A small network was shown many inputs. Here are its activations along a few directions, one row for each input.
Each table varies a few parts of the input and shows all the possible inputs, shuffled.
A made-up example of a description, with smaller parts first: one of 5 places around a ring, together with either a single point or (one of 2 separate values, together with one of 4 places along a line) or one of 9 places around a ring.
Shared parts are said once, and a part with two or three values counts as separate values.
In the rows, 128 means zero.

Other details of the inputs shift rows strongly along two fixed directions, in all tables alike. That doesn't count.

A family of inputs:
R1: [179 125 142 128 110 130 105 133 117 187  59 162 115 183]
R2: [ 90 123 108 151 132 156 150 167 133 158 177 162 129  77]
R3: [120 117 120 126 153 135 142 168 129 144 153 152 144 111]
R4: [132 131 143 137 127 118 145 128 134 148 108 129 114 131]
R5: [ 60 128 119 184 109 168 162 124 147 149 163 126  91  47]
R6: [157 111 132 137  95 144 133 138 138 184  82 159 101 157]
R7: [119 148 126 134 120 133 116 111 128 124 133 109 110 128]
R8: [135 128 125 101 133  90 111 102 117  62 128  86 139 161]
R9: [152 125 111  90 137 120  93 129 112  62 151 125 193 138]
R10: [133 108 106 108 136  99 111  98  96  61 107  92 153 138]
R11: [136 124 128 109 157  95 105 104  95  71 105  83 153 137]
R12: [111 126 106 123 121 113 104 100 110  58 136  83 142 124]
R13: [109 138 142 132 139 120 134 110 123 126 126 111 120 121]
R14: [151 125 129  83 157 103 119 126 115  65 151 122 193 138]
R15: [185 125 122 106 125 129 123 177 131 186 115 188 135 191]
R16: [128 139 143 127 124 120 125 119 132 132 126 115 110 140]
R17: [134 109 120 103 151  97 117 104 105  63 107  85 152 141]
R18: [139 136 110 105 128 100 101  98 113  61 124  88 139 162]
R19: [107 122 123 109 141  98 133  97 115  60 137  79 140 126]
R20: [ 31 142 129 175 121 157 175 114 159 119 199  95  89  34]
R21: [158 120 139 146 117 136 130 136 118 190  73 160 109 142]
R22: [131 131 125 131 107 140 134 120 144 144 121 129  98 142]
R23: [160 117 147 144 128 131 141 146 136 187  73 156 110 142]
R24: [111 129 124 142 132 130 119 109 110 126 115 118 126 110]
R25: [137 135 126 103 135  87 106 104 116  66 125  84 142 156]
R26: [ 99 134 122 130 133 139 145 162 148 143 195 146 126 110]
R27: [141 143 111 107 130  98  96 100 112  66 121  86 142 156]
R28: [ 83 148 146 155 118 151 143 119 153 161 158 123  86  97]
R29: [155 142 143 136 112 143 120 128 137 192  90 157  95 164]
R30: [103 126 125 148 126 173 149 151 147 149 173 167 143  64]
R31: [138 121  94  94 142 105  96 145  99  73 155 121 179 150]
R32: [132 120 138 122 146 151 141 152 142 135 151 157 157  98]
R33: [129 115 133 136 137 125 137 125 127 126 107 119 123 125]
R34: [ 59 146 119 171 109 162 130 113 138 124 174 100 100  57]
R35: [155 128 158 136 123 126 146 137 131 192  84 154 102 152]
R36: [152 121 154 141 135 137 133 136 128 192  75 156 108 145]
R37: [156 138 114  85 142 119  97 124 122  64 160 123 186 148]
R38: [ 39 139 115 156 141 157 171 156 152 130 234 128 121  40]
R39: [182 114 150 111 109 117 136 137 142 178  74 158 102 196]
R40: [198 122 154  99 124 134 130 163 149 178 114 192 149 179]
R41: [160 117 134 148 112 133 135 140 126 187  71 163 112 140]
R42: [ 90 139 122 169  99 158 136 128 147 153 145 127  97  82]
Description of these inputs: one of 6 places around a ring, together with either one of 2 separate values or one of 5 places along a line.
Question: Changing only the place on the ring of 6 turns R29 into R28. The same change can be made to R18. Which row results?
Answer: R8
Question: Which other rows does R40 become when the choice among 2 separate values takes its other values? List them by row number.
Answer: R26
Question: Start at R38 and move only the place on the ring of 6, one step at a time. The first step leads to R3. Which rows follow, in order?
Answer: R2, R31, R15, R26
Question: Start at R1 and move only the place on the line of 5, one step at a time. The first step leads to R34. Which rows follow, in order?
Answer: R42, R12, R6

A family of inputs:
R43: [104 106 135 185 110 188 158 148 139 208 112 186 118  47]
R44: [ 59 113 101 201 113 197 165 155 143 188 160 161  98  20]
R45: [139  99  85 104 151  97  86 131  77  58 111 113 189 143]
R46: [106 122 104 143 118 160 139 168 129 161 164 169 138  93]
R47: [103 142 128 177  92 152 131 102 140 160  99 106  74  99]
R48: [193  98 153 112 139  88 145 156 122 183  41 164 116 208]
R49: [199 107 150 112 127 105 113 112 105 168  12 135 112 209]
R50: [ 96 143 104 153 106 122 107  85 119  87 123  70  98 113]
R51: [ 43 162 108 175  92 149 130 103 149 110 200  77  69  66]
R52: [153 129 147 130 134 146 150 176 144 208 134 194 133 136]
R53: [118 130 113 146 112 178 143 168 153 175 181 190 134  98]
R54: [163 121  91  72 142 114  87 137 106  48 159 134 206 153]
R55: [227 104 128  88 116 141 106 181 131 172  96 210 174 196]
R56: [135 122 134 109 145  95 100  72  87  60  77  72 139 153]
R57: [ 58 111 111 202 114 200 166 151 141 189 148 157 105  11]
R58: [201 113 153  94 133  89 148 164 127 184  70 172 123 215]
R59: [113 147 136 120 115 136 133 121 146 147 159 126 101 148]
R60: [140 103 159 156 131 133 176 145 140 205  64 153  92 124]
R61: [153 142 133  81 125 115  96 110 137  75 154 101 144 181]
R62: [147 104  90 103 144 104  97 140  83  81 127 127 176 141]
R63: [219 149 138  96  84 126  96 137 152 177  83 173 109 233]
R64: [119 121 124 127 156 117 131 147 112 123 144 129 145 107]
R65: [105 126 105 106 150  86  96  69  90  23 121  38 138 139]
R66: [108 165 130 156  78 159 134 128 167 183 163 143  74 130]
R67: [ 56 170 124 187  72 180 151 133 178 190 190 131  49  76]
R68: [206 126 150 135  96 119 106 109 111 183   8 150  99 200]
R69: [127 125 121 108 138  93 101  98 106  84 101  85 123 171]
R70: [ 88 116 150 145 147 116 162  97 128 101 125  95 128  68]
R71: [215 150 141 105  85 119  98 135 144 180  81 170 106 240]
R72: [113 128 154 148 119 139 136  90 133 147  95 116  99 108]
R73: [108 116 152 162 146 151 152 129 130 163 113 147 136  57]
R74: [152 132 130  76 156  75 124 119 122  51 154 101 167 177]
R75: [169 129 156 107 126 133 161 161 168 180 130 178 117 165]
R76: [100 118 114 139 164 121 130 124 105  91 132 102 152  79]
R77: [202  99 140 106 156  96 112 163 100 167  44 171 158 192]
R78: [198 102 137  71 158  50 118 132  91  92  71 114 154 219]
R79: [104 114 137 165 151 151 154 140 125 164 110 137 128  64]
R80: [149  98 131 163 120 167 140 154 113 201  69 190 130 101]
R81: [ 71 142 154 161 111 181 190 161 202 180 217 151  88  62]
R82: [142 137 128 156  88 134 117 128 140 184  83 138  74 164]
R83: [ 98 113 142 168 133 141 184 137 149 181 115 136  82  88]
R84: [ 92 137 115 118 158 119 127 142 116  87 182 110 163  91]
R85: [103 144 125 122 152 137 133 143 139 101 199 132 160  94]
R86: [ 99 157 122 103 124 134 117 102 153  76 195  96 123 126]
R87: [214 107 120  94 121 125 112 177 111 184  86 208 167 202]
R88: [162 157 116  85 104 106  72 100 132  48 151  87 149 187]
R89: [ 54 124 126 134 168  99 144  77 102  14 157  39 150  56]
R90: [116 116 120 111 184  91 103  94  71  20 114  70 196  93]
R91: [100 157 126 111 124 128 118 102 144  85 190  97 120 138]
R92: [117 142 117 119 120  91  80  51  94  20 106  44 148 123]
R93: [ 89 138 133 119 142 114 160 130 145 103 190 109 129 110]
R94: [139 137 117  80 164 110 105 133 122  54 177 118 192 128]
R95: [ 92 138 145 168 101 165 162 139 162 215 144 148  49 109]
R96: [ 53 154 103 110 139 107 109  84 117  23 208  42 132 102]
R97: [112 138 130 116 147 147 128 149 149  97 202 130 167  89]
Question: What do these inputs look like to the network?
Answer: one of 5 places along a line, together with one of 11 places along a line
Question: Changing only the place on the line of 11 turns R59 into R56. The same change can be made to R87. Which row results?
Answer: R80
Question: Changing only the place on the line of 11 turns R47 into R71. The same change can be made to R79. Which row results?
Answer: R85
Question: Which other rows does R81 become when the place on the line of 5 takes its other values? List them by row number.
Answer: R55, R61, R88, R97
Question: Which other rows does R81 become when the place on the line of 11 takes its other values? List them by row number.
Answer: R48, R58, R60, R70, R74, R75, R78, R83, R89, R93

A family of inputs:
R98: [111 115 123 147 132 130 132 120 116 127 113 118 121 108]
R99: [129 120 130 118 144 133 133 134 119 129 135 140 145 120]
R100: [ 51 142 127 182 117 177 173 141 164 152 201 136 107  19]
R101: [166 117 151 123 129 145 141 152 134 196  98 184 128 147]
R102: [164 129 147 134 111 151 122 132 136 193  82 163 100 161]
R103: [104 140 126 140 113 151 145 145 160 148 181 139 106 108]
R104: [ 77 143 101 130 116 125 118  98 125  72 174  82 118 111]
R105: [205 115 159 107 128 123 143 160 138 208  69 198 127 195]
R106: [164 119 162 150 112 148 167 152 152 244  68 188  76 160]
R107: [193 122 129  81 142 111  91 130 106 109  95 142 168 193]
R108: [ 99 139 136 146 122 154 128 110 139 139 138 116 110  98]
R109: [ 85 133 129 158 125 142 137 108 131 121 142 110 116  74]
R110: [215 111 108  76 123  73  64 110  72  83  44 123 169 238]
R111: [105 135  99 106 129 118 113 120 121  69 179 104 150 131]
R112: [141 111 127 112 147 125 127 139 113 128 121 142 149 137]
R113: [118 118 113  95 156  71 112  99  96  34 127  58 150 150]
R114: [ 76 135  98 150 112 159 128 133 134 114 190 127 130  76]
R115: [204  98 142 119 130 125 130 168 119 202  55 198 139 183]
R116: [134 128 121  85 159 100  97 104  99  43 143  92 184 136]
R117: [207 121 154  83 133  74 108 117 111 119  54 125 139 222]
R118: [103 140 150 150 118 147 152 119 155 161 134 130  93 106]
R119: [109 122 127 130 140 116 139 113 123 111 126 103 117 125]
R120: [101 141 117 150 119 155 134 138 147 123 170 129 129  81]
R121: [129 109 135 158 121 165 157 173 145 217 113 190 109 106]
R122: [121 130  82  98 132  98  90 113  96  23 163  84 181 132]
R123: [121 134 101  96 138 102  78  82  92  30 139  68 157 143]
R124: [132 131 100  81 136  85  97 115 106  35 164  88 169 166]
R125: [145 113 114 114 145 105 121 137 108  92 119 123 164 133]
R126: [ 33 155 121 186  98 185 161 118 176 156 208 115  64  41]
R127: [133 131 117  87 155 108  93 105 103  48 147  93 182 138]
R128: [128 133 136 108 143 118 129 124 133 100 148 121 148 130]
R129: [ 87 139 126 151 126 149 145 132 144 115 175 121 134  63]
R130: [186 124 112 102 117  94  86 115 101  96  75 116 148 188]
R131: [122 137 132 117 136 130 130 127 141 112 156 124 141 125]
R132: [176 115 157 147 113 157 153 170 147 242  81 214 112 142]
R133: [123 115 147 162 119 165 159 144 142 222  96 168  81 117]
R134: [127 157 121 124 154  83  92 126  90 112 120  96 134 154]
R135: [108 136 123 145 122 158 127 137 141 132 162 139 131  92]
R136: [113 119 120 149 127 125 138 125 121 125 114 114 119 105]
R137: [179 108 127  82 156  86 116 135 105 101  95 134 165 189]
R138: [ 51 141 140 175 118 156 178 123 163 152 181 110  74  56]
R139: [100 138 105 146 114 152 129 137 142 117 175 126 129  84]
R140: [115 127 119 102 155 104 128 117 116  65 159 101 161 123]
R141: [120 125 105 110 148  82 103  90  88  23 122  61 166 123]
R142: [119 140 129 113 137 108 112  94 122  74 133  84 137 136]
R143: [ 89 149 134 146 115 139 138 113 153 117 165 100  96 103]
R144: [ 74 141 136 150 129 139 153 105 145 119 161 101 102  80]
R145: [138 129 135 146 105 180 141 160 156 218 135 190 100 124]
R146: [186 102 120 104 140 101 118 155 105 131  77 152 160 172]
R147: [186  99 145 142 116 135 137 158 122 226  34 187 102 175]
R148: [125 135 108 109 138 100  81  86  96  30 127  70 162 134]
R149: [116 131 110 112 144  86 103  86  94  26 128  62 165 116]
R150: [128 131 135 113 139 116 109  96 111  91 114  98 140 133]
R151: [118 117 114  94 158  88 123 126 112  55 154  90 161 135]
R152: [ 36 131 116 196 113 173 171 133 155 154 175 114  81  21]
R153: [140 127 132 120 133 110 106 103 109  95 100 107 144 137]
R154: [ 81 140 111 162 106 156 121 112 137 121 159 111 106  78]
R155: [182 113 122  98 144  92 113 136 101 100  90 135 173 166]
R156: [212 104 134  68 153  49 100 114  84  82  45 105 158 239]
R157: [143 126 112 121 123 135 107 135 122 119 136 141 148 135]
R158: [163 119 135 139  96 173 140 173 148 245 106 214  99 158]
R159: [ 38 142 137 175 123 172 188 145 175 156 220 129  89  31]
R160: [195 121 142 118  93 119 128 150 136 208  64 176  92 217]
R161: [ 64 140 105 151 107 157 124 108 130 114 174 104 104  84]
R162: [100 144 117 116 140 130 121 116 137  72 184 100 146 108]
R163: [ 97 138 144 143 124 127 154 115 146 131 146 108  99 105]
R164: [161 135 160 153  97 163 151 150 166 242  86 188  69 160]
R165: [138 117 119 112 148 111 116 126 105  88 128 123 167 126]
R166: [131 137 119 107 123 100 106 104 121  75 137  88 127 157]
R167: [162 104 128 104 147 122 123 150 110 148  96 156 148 159]
R168: [ 67 138 132 153 130 151 143 102 134 118 161 101 110  65]
R169: [ 82 139 146 153 124 154 173 145 167 161 184 141 102  74]
R170: [ 92 139 127 154 120 146 123 107 135 115 142 105 120  84]
R171: [118 138 124 142 118 128 119 110 130 106 124 102 128 107]
R172: [124 136 100  86 146  99  94 106 110  28 171  83 171 144]
R173: [213 114 151 118 118 137 121 162 133 211  58 201 137 188]
R174: [133 138 114 123 124 111 100 104 114  72 120  91 142 131]
R175: [229 115 135  78 136  64  83 111  86  90  27 119 171 224]
R176: [ 76 128 136 156 128 154 174 153 163 161 183 140  99  75]
R177: [175 126 157 109 128 118 140 151 144 167 106 163 128 171]
R178: [121 112 129 134 135 134 133 126 116 147 101 127 114 127]
R179: [167 112 156 161 107 154 154 154 139 245  57 195  87 146]
R180: [114 140 146 138 120 148 153 146 163 160 163 143 111 110]
R181: [165 108 150 137 122 151 165 181 154 243  89 207  99 156]
R182: [ 72 149 137 149 121 138 144 107 154 109 175  88 100  84]
R183: [186 105 146 118 129 114 140 147 124 197  47 165 105 196]
R184: [ 84 136 129 150 130 154 140 128 141 119 175 126 136  64]
R185: [142 132 124 124 129 127 120 134 129 112 132 128 153 123]
R186: [ 57 169 123 172 143 148 139 162 138 171 204 132 105  62]
R187: [126 131 123 170  79 165 144 150 149 211 110 170  79 121]
R188: [ 99 126 120 121 148 116 119  93 102  70 136  82 141 107]
R189: [201 126 153 106 118 124 130 161 145 186  90 179 122 200]
Question: What do these inputs look like to the network?
Answer: one of 2 separate values, together with either a single point or (one of 5 places along a line, together with one of 9 places along a line)
Question: Changing only the choice among 2 separate values turns R109 into R132. The same change can be made to R164. Which row results?
Answer: R162
Question: Changing only the choice among 2 separate values turns R129 into R175. The same change can be made to R140. Which row results?
Answer: R106
Question: Which other rows does R138 become when the place on the line of 9 takes its other values? List them by row number.
Answer: R113, R117, R143, R156, R160, R163, R166, R182
Question: Which other rows does R154 become when the place on the line of 5 takes its other values? List them by row number.
Answer: R123, R126, R130, R166
Question: Which other rows does R127 become when the place on the line of 9 takes its other values? List them by row number.
Answer: R99, R101, R107, R112, R116, R145, R158, R167
Question: Which other rows does R113 become when the place on the line of 5 takes its other values? List them by row number.
Answer: R147, R152, R178, R183
